Each row below holds a small network's activations on one record, seen along a few directions.
After each row come some of the record's fields: ZAM, BUDI, PEVUM, ROM.
Not every record has every field; a missing one is left out.
The largest differences between rows may come from other fields.
(in the rows, 500 means zero)
Strong random noise was added to every row along 15 fixed directions; ignore it. To show where, here is one row again and again, with new noise each time:
[336,633,396,485,439,616,511,451,555,566,723,387,544,589,807,392,390,590,251,504,634,397,610,526,580,423,658,686,427,465,278,420,471,398,462,352]
[451,452,496,335,622,543,532,458,457,532,409,598,300,410,357,240,455,394,558,596,569,843,682,482,234,716,200,460,437,522,597,536,631,631,250,532]
[395,849,460,252,536,663,364,748,711,440,458,89,455,591,435,515,282,439,456,433,666,565,447,338,437,109,518,280,481,564,574,690,414,415,842,821]
[481,546,254,469,600,478,437,370,431,400,547,339,452,476,439,256,385,592,377,553,613,578,476,543,457,328,586,587,404,449,462,389,741,465,403,585]
[507,518,530,527,387,310,832,481,304,511,543,692,523,535,522,610,718,472,346,402,589,419,497,456,515,466,404,431,625,535,415,600,546,290,617,455]
[467,322,528,502,341,447,642,551,689,346,472,611,480,652,435,647,489,350,444,571,419,443,665,367,714,607,509,523,646,370,418,347,439,500,363,476]
[606,557,619,657,351,709,605,503,539,466,550,517,363,571,574,483,274,526,209,427,566,563,829,318,336,689,423,318,543,638,295,670,470,379,456,420]
[334,380,487,368,780,242,594,281,632,372,503,518,323,491,451,438,387,698,582,483,667,701,392,509,509,476,442,617,325,562,290,542,540,525,565,519]
[400,661,284,665,588,349,526,281,226,455,846,457,559,595,744,352,411,527,466,650,419,411,677,596,724,663,455,685,353,309,392,344,656,475,170,283]
[236,508,419,446,725,538,448,417,504,364,632,283,519,520,502,441,217,681,389,526,600,586,601,439,468,357,502,472,333,624,253,556,476,509,503,537]
[362,477,377,367,626,440,549,546,554,467,476,358,395,555,369,318,315,436,371,602,555,751,646,409,327,556,419,540,532,507,447,462,518,627,384,524]
[571,437,772,474,430,513,396,541,408,689,364,551,572,605,423,624,505,501,541,597,581,384,442,681,434,443,304,353,500,522,646,565,504,376,475,661]
[519,397,593,568,523,191,384,575,256,470,457,608,615,649,361,554,523,553,709,614,410,380,446,527,551,644,367,361,606,470,547,560,477,552,407,542]
[442,450,420,514,531,419,615,342,682,545,520,381,417,628,465,406,283,411,278,663,573,556,551,592,572,486,453,730,524,286,419,310,651,454,311,395]
[466,419,720,223,331,708,349,662,585,658,337,770,467,429,598,409,717,604,625,401,719,485,435,522,328,504,511,427,485,659,537,630,382,481,564,601]
[614,506,369,539,568,385,570,340,463,327,469,518,298,413,469,275,394,702,350,444,557,654,478,431,392,623,587,582,340,575,339,525,725,465,252,478]
[451,480,398,449,350,590,391,672,406,402,595,459,623,666,476,529,573,432,505,510,585,395,682,397,544,281,584,301,704,506,520,418,397,469,789,722]

[528,699,496,421,515,227,444,763,526,542,473,312,480,767,443,464,357,396,510,550,533,619,527,382,443,610,403,396,692,487,549,616,302,582,640,603] | {BUDI: muto, PEVUM: rin, ROM: femat}
[294,703,452,234,719,448,351,484,575,412,575,294,418,571,719,262,178,830,352,564,689,699,541,506,561,537,557,640,78,756,190,557,406,482,180,692] | {BUDI: zabuv, PEVUM: rin, ROM: lemul}
[360,566,421,451,626,651,509,561,461,664,592,190,559,438,652,590,459,497,366,516,418,511,501,580,290,383,686,670,324,594,585,381,362,617,551,472] | {ZAM: duza, BUDI: muto, PEVUM: ravu, ROM: mam}
[481,646,588,251,573,552,643,692,566,457,215,379,520,240,290,718,655,320,528,410,338,595,236,416,425,395,403,428,301,555,799,650,523,507,266,629] | {BUDI: muto, PEVUM: ravu}
[279,240,473,324,569,116,701,539,693,298,341,582,612,595,209,661,562,402,500,578,490,503,328,424,800,400,440,596,679,355,391,394,458,524,407,535] | {BUDI: muto, PEVUM: ravu, ROM: femat}
[505,549,585,483,600,357,406,532,577,650,331,404,487,492,422,289,269,677,352,523,579,566,275,560,328,593,466,589,508,545,380,690,553,509,306,374] | {ZAM: zim, BUDI: muto, PEVUM: ravu}
[483,493,470,500,441,630,442,498,565,489,489,650,375,427,533,286,493,554,569,425,576,516,531,380,377,601,533,477,598,497,418,622,563,547,541,352] | {ZAM: duza, BUDI: zabuv, PEVUM: ravu, ROM: lemul}
[573,627,669,660,555,450,589,278,494,566,582,508,506,483,644,640,455,585,491,417,555,400,378,619,608,502,360,506,354,457,441,666,559,294,526,336] | {BUDI: muto, PEVUM: ravu}
[430,325,447,390,587,507,753,480,614,490,466,344,467,443,460,651,542,553,179,354,650,710,505,460,283,270,691,614,460,734,379,389,324,519,807,622] | {BUDI: zabuv, PEVUM: ravu, ROM: mam}
[492,546,292,426,370,575,351,539,560,449,570,370,615,621,559,383,513,496,366,544,646,387,489,540,655,217,717,582,573,364,489,290,548,405,546,628] | {BUDI: muto, PEVUM: rin, ROM: femat}
[516,573,446,533,578,457,563,434,308,382,515,461,459,432,502,438,463,734,338,355,619,511,445,386,300,437,550,398,402,650,336,703,613,371,490,457] | {ZAM: zim, BUDI: muto, PEVUM: ravu, ROM: lemul}
[436,759,389,486,691,407,244,468,373,490,554,498,424,391,543,91,377,728,725,445,581,557,322,445,366,603,433,447,453,488,423,831,677,552,458,319] | {ZAM: duza, BUDI: muto, PEVUM: ravu}
[519,308,547,700,623,580,459,249,242,357,484,689,601,224,319,473,509,678,573,466,446,484,462,559,482,505,360,345,365,599,430,609,717,475,311,450] | {BUDI: zabuv, PEVUM: rin, ROM: femat}
[418,554,617,477,579,578,392,589,572,443,305,518,598,163,435,528,504,716,591,300,369,393,107,400,438,501,625,480,335,623,439,823,511,555,303,299] | {ZAM: zim, BUDI: zabuv, PEVUM: ravu}
[418,442,353,633,540,487,501,432,622,236,533,438,461,551,337,418,225,493,435,581,409,492,605,319,654,520,521,470,602,388,302,488,623,527,346,416] | {ZAM: duza, BUDI: zabuv, PEVUM: rin, ROM: lemul}
[572,287,605,545,341,457,388,367,658,444,519,737,475,725,585,525,499,615,602,580,654,302,522,607,792,468,557,537,601,392,356,360,507,348,586,593] | {ZAM: duza, BUDI: muto, PEVUM: ravu, ROM: lemul}
[540,500,564,445,361,519,800,394,378,591,565,693,490,500,753,623,715,512,226,512,515,448,645,643,636,555,513,675,291,617,420,328,534,277,242,579] | {ZAM: duza, BUDI: zabuv, PEVUM: ravu}
[556,242,617,528,483,435,385,529,609,499,285,661,496,444,340,404,478,647,544,483,511,501,344,472,369,650,544,513,621,520,413,592,505,588,364,358] | {ZAM: zim, BUDI: muto, PEVUM: ravu}
[240,482,587,284,546,589,536,643,490,451,428,619,607,373,409,559,576,445,607,565,373,473,523,442,630,496,347,395,435,593,493,589,460,539,290,597] | {ZAM: duza, BUDI: muto, PEVUM: rin}
[111,106,588,318,629,879,567,429,889,521,481,516,511,366,356,689,476,348,605,547,562,606,635,526,492,201,444,527,535,538,462,341,323,661,866,554] | {ZAM: duza, BUDI: zabuv, PEVUM: rin, ROM: femat}
[494,497,474,500,585,561,425,457,637,396,560,394,428,459,647,534,391,611,540,495,389,561,536,489,560,626,676,651,228,560,444,384,398,621,336,497] | {ZAM: zim, BUDI: muto, PEVUM: rin, ROM: femat}
[255,529,474,383,556,333,689,574,417,462,561,540,555,595,525,626,561,361,538,600,385,447,577,411,629,590,368,539,510,402,488,484,453,524,297,405] | {ZAM: duza, BUDI: muto, PEVUM: ravu, ROM: lemul}
[502,492,458,534,686,505,504,322,642,344,495,286,402,488,367,642,322,473,563,555,438,546,448,524,595,317,473,503,334,405,563,430,647,456,518,603] | {ZAM: duza, BUDI: muto, PEVUM: ravu}
[420,421,511,680,517,569,510,369,506,508,621,560,604,406,531,569,523,494,597,446,478,363,459,540,604,447,499,518,598,403,448,508,484,527,706,277] | {BUDI: zabuv, PEVUM: ravu, ROM: lemul}
[291,418,442,482,549,358,490,506,499,463,441,503,714,445,382,354,386,667,299,543,527,396,311,492,614,412,554,589,583,503,221,575,571,473,251,348] | {BUDI: zabuv, PEVUM: rin}
[409,494,506,517,704,354,475,527,291,521,488,408,615,472,316,556,490,476,616,513,468,565,433,506,371,423,329,349,553,550,580,639,471,583,649,525] | {ZAM: zim, BUDI: zabuv, PEVUM: ravu}
[663,352,539,539,464,340,747,351,524,737,356,521,415,506,399,426,504,467,156,577,622,620,414,731,340,519,441,730,569,475,517,336,660,405,399,478] | {BUDI: muto, PEVUM: rin, ROM: mam}
[406,662,400,706,538,513,502,457,347,389,796,435,643,469,778,655,523,513,596,435,258,303,581,417,696,649,621,563,363,405,443,487,398,562,396,202] | {ZAM: zim, BUDI: muto, PEVUM: ravu, ROM: femat}
[364,235,634,684,590,871,663,255,364,461,653,719,588,254,415,701,596,314,612,450,430,603,865,490,434,527,154,268,501,545,526,528,474,565,643,350] | {BUDI: zabuv, PEVUM: ravu}
[457,360,422,584,444,485,414,483,499,390,474,508,710,443,413,543,556,574,482,484,436,268,314,502,655,339,682,541,579,379,439,440,579,475,398,370] | {BUDI: muto, PEVUM: rin}
[576,524,440,631,192,739,565,484,680,506,511,551,532,535,471,433,468,265,291,521,555,345,597,454,674,397,513,508,781,234,493,403,654,343,472,363] | {BUDI: zabuv, PEVUM: rin, ROM: lemul}
[502,602,348,472,403,564,782,441,491,392,530,534,514,300,589,665,756,367,400,459,266,354,403,509,761,397,659,698,296,387,603,306,694,380,213,459] | {ZAM: duza, BUDI: muto, PEVUM: rin}
[447,507,487,398,473,418,636,493,649,562,476,552,407,519,577,471,551,458,457,490,569,541,438,506,542,536,535,681,502,446,458,449,477,499,480,426] | {ZAM: zim, BUDI: zabuv, PEVUM: rin, ROM: lemul}
[435,522,402,568,657,175,461,395,361,427,498,626,562,409,336,356,561,596,775,518,445,390,175,550,666,448,411,494,602,357,477,642,722,504,555,389] | {ZAM: duza, BUDI: muto, PEVUM: rin}
[506,352,442,737,554,639,521,218,507,536,484,422,561,405,305,338,222,459,204,657,503,520,569,653,488,467,368,603,550,332,421,373,806,454,177,311] | {BUDI: zabuv, PEVUM: ravu, ROM: mam}
[478,628,244,602,634,167,680,435,320,401,570,430,495,376,446,454,571,548,550,490,302,433,247,503,610,489,639,675,475,455,489,472,671,552,488,400] | {ZAM: duza, BUDI: zabuv, PEVUM: rin, ROM: lemul}
[412,380,552,638,471,462,437,548,648,305,514,478,596,580,422,771,438,573,664,427,389,224,372,342,689,353,666,369,644,433,380,579,392,497,777,424] | {ZAM: duza, BUDI: muto, PEVUM: rin}
[307,496,452,642,711,479,561,374,511,342,746,434,535,458,617,588,358,525,593,464,350,577,684,380,610,686,455,534,390,499,318,531,346,664,490,241] | {BUDI: muto, PEVUM: ravu}
[713,131,518,692,586,372,569,329,504,383,338,654,371,343,208,571,566,504,661,475,339,635,434,505,366,651,509,499,540,502,587,405,611,683,518,457] | {ZAM: zim, BUDI: zabuv, PEVUM: rin}
[574,535,449,529,429,350,676,541,406,370,561,446,498,635,642,665,502,590,238,525,370,430,622,447,644,591,680,597,349,619,362,357,452,383,239,607] | {ZAM: duza, BUDI: muto, PEVUM: ravu}

Here are new rows. What are their fields?
[634,681,481,250,397,339,563,643,801,482,432,659,158,479,870,351,675,664,586,304,515,642,368,360,503,865,840,816,305,622,411,516,337,588,411,451] | {ZAM: duza, BUDI: muto, PEVUM: ravu}
[493,590,347,461,451,908,404,614,410,433,517,331,537,356,462,467,501,364,406,513,375,542,715,412,369,370,593,393,407,563,668,401,568,556,384,647] | {ZAM: duza, BUDI: zabuv, PEVUM: ravu}
[566,587,471,535,438,656,676,498,321,724,520,518,507,319,515,599,797,286,530,434,445,451,433,624,312,337,451,489,534,457,817,466,602,462,751,480] | {ZAM: duza, BUDI: muto, PEVUM: rin, ROM: femat}
[225,491,361,271,409,590,534,632,460,444,606,666,679,420,583,527,877,306,704,458,520,387,499,424,687,338,534,521,610,350,601,406,406,560,601,452] | {BUDI: muto, PEVUM: rin, ROM: lemul}
[625,451,579,287,271,467,257,842,605,450,253,644,513,650,371,479,631,410,708,593,440,436,481,432,627,569,563,382,667,494,679,436,394,567,406,837] | {ZAM: duza, BUDI: zabuv, PEVUM: ravu}
[395,559,676,246,492,527,431,660,441,595,446,510,547,599,646,597,527,584,478,573,528,494,562,563,512,547,459,490,269,720,506,515,309,460,278,758] | {ZAM: duza, BUDI: zabuv, PEVUM: ravu, ROM: mam}
[149,450,493,364,755,515,287,599,473,587,577,309,679,517,535,452,333,551,608,684,402,540,541,565,466,546,454,593,366,535,469,462,301,751,299,422] | {ZAM: zim, BUDI: muto, PEVUM: rin}
[287,265,497,421,506,487,602,404,592,573,469,673,605,441,418,523,650,455,520,527,598,394,367,603,588,296,470,617,655,371,446,418,565,464,621,390] | {ZAM: duza, BUDI: muto, PEVUM: ravu, ROM: femat}
[832,555,408,573,326,583,431,590,438,386,381,459,373,503,355,415,510,474,436,484,449,522,540,437,388,467,619,349,567,552,655,443,660,439,514,782] | {ZAM: duza, BUDI: muto, PEVUM: rin, ROM: mam}
[664,183,507,651,451,630,605,152,365,485,496,782,435,383,415,458,637,526,422,541,580,530,639,687,481,450,428,519,466,509,492,301,778,367,447,571] | {ZAM: duza, BUDI: zabuv, PEVUM: ravu}
[523,397,567,649,490,494,655,441,458,318,514,689,493,421,351,603,542,493,552,374,494,505,556,332,520,513,356,247,654,563,384,698,511,435,711,450] | {ZAM: zim, BUDI: muto, PEVUM: rin, ROM: femat}
[562,734,613,655,401,392,630,536,56,482,581,658,751,458,521,673,725,549,472,334,528,238,379,469,598,383,293,163,586,580,492,860,557,186,627,488] | {BUDI: muto, PEVUM: ravu, ROM: femat}
[229,429,530,369,673,348,790,367,555,536,489,475,492,486,454,678,511,463,434,546,528,482,374,558,572,341,388,650,401,458,431,486,558,426,471,433] | {ZAM: duza, BUDI: zabuv, PEVUM: ravu, ROM: lemul}
[314,420,356,481,617,599,71,612,417,430,691,280,738,569,661,483,440,620,727,605,345,402,611,526,561,529,763,590,371,482,530,275,253,806,406,476] | {BUDI: muto, PEVUM: ravu}
[542,482,513,647,550,427,568,383,435,558,624,401,523,620,602,530,366,541,312,554,515,538,653,581,491,597,466,577,464,517,392,421,452,470,451,422] | {BUDI: muto, PEVUM: ravu}
[286,338,569,490,462,457,375,666,169,639,471,664,852,513,344,440,614,505,523,579,540,345,500,531,406,463,321,305,781,534,476,631,430,547,475,419] | {BUDI: zabuv, PEVUM: rin, ROM: femat}
[731,673,550,706,470,174,415,602,442,457,527,421,457,772,495,614,367,401,691,620,251,401,517,458,679,797,431,429,603,342,628,528,449,539,428,500] | {ZAM: duza, BUDI: muto, PEVUM: ravu}
[359,802,362,297,699,144,604,613,564,434,518,208,491,620,445,533,402,356,543,595,436,617,342,474,705,421,412,604,425,399,584,491,456,531,464,654] | {ZAM: zim, BUDI: muto, PEVUM: rin, ROM: mam}
[704,317,576,472,266,731,471,469,716,512,351,726,398,468,421,473,643,331,551,511,566,533,582,540,549,492,492,485,617,400,643,338,571,466,521,619] | {ZAM: zim, BUDI: zabuv, PEVUM: rin}
[391,619,365,470,621,577,446,404,548,551,769,390,362,604,722,366,426,482,604,492,658,638,712,484,418,463,491,536,505,460,454,471,429,552,878,442] | {ZAM: duza, BUDI: muto, PEVUM: ravu}
